Each row below is a small network's average activation on inputs in which a field has the value named, seen along a few directions.
Values that are neighbours, or in one group, have similar rows; names and order tell nothing.
Strong random noise was added to every row along 2 fixed directions; ignore it. To show where, here is one row again and again, with new noise each time:
[ 230  -65  203 -235  145   54   -9 -190  -13 -138   56   49]
[  46 -197  263   45 -110  259  105 -125 -318 -158   -1   -1]
[-655  716    7 -212  -31 -473 -387  198  568  260  -30   42]
[-171 -181  275  215 -283  317  127  -40 -430 -122  -44  -31]


J, 9 values:
j7: [ 217   86 -307  -10  363 -365  -46   46  419  143  -32  -93]
j8: [-343  266   37 -238  -58 -230  -98    8  248   91  -75  -19]
j4: [ -77   87 -349  212  -58 -120  -95  262   81  172  -30  -35]
j6: [   6 -112  184  -57   -2  195   12 -168 -171 -173   72   12]
j1: [ -57   76 -254  439 -102  -74   96  228   79  192  -29  -24]
j3: [  -7   25  174  -74  -93  148   19 -156  -98 -138    4   41]
j2: [-156  289 -284 -190  183 -335 -255  231  377  137   17  -13]
j9: [ 335  102 -177 -357  241 -270  -32  -93  418  113   48   77]
j5: [ 297 -209  -47  -76  171   68   36  -21  -93  -24   87   88]
J is arranged as 3 separate groups.
List the group mates of j4, in the order listed.
Answer: j7, j1
List the group mates of j5, in the order listed.
Answer: j2, j9

F, 9 values:
f5: [-170  255 -182 -141 -117 -174  -74  248  189  141  121  -25]
f9: [ -58  178 -317  169  -48 -247  -79  201  161   93  -87    0]
f2: [-104   90  284 -170   81   13 -162 -218   70 -137  -30   15]
f6: [-535  146   33  239 -262  -91  -61  388 -136  213    7  -57]
f7: [ 421 -371  294 -242  150  227  184 -453 -239 -396  -16   65]
f4: [-768  192  224  215 -440   83   20   68 -173  -34  -99 -155]
f3: [-158   45 -227  374 -163    2   68  170   34  241  -14   33]
f1: [   9 -109   86  204 -170  269   86   45 -313   48 -137   30]
f8: [-285  -45 -192  396 -155   80   17  215  -66  198  -45  -95]
F is arranged as 3 separate groups.
List the group mates of f3, in the order listed.
Answer: f9, f8
List the group mates of f4, in the order listed.
Answer: f2, f7
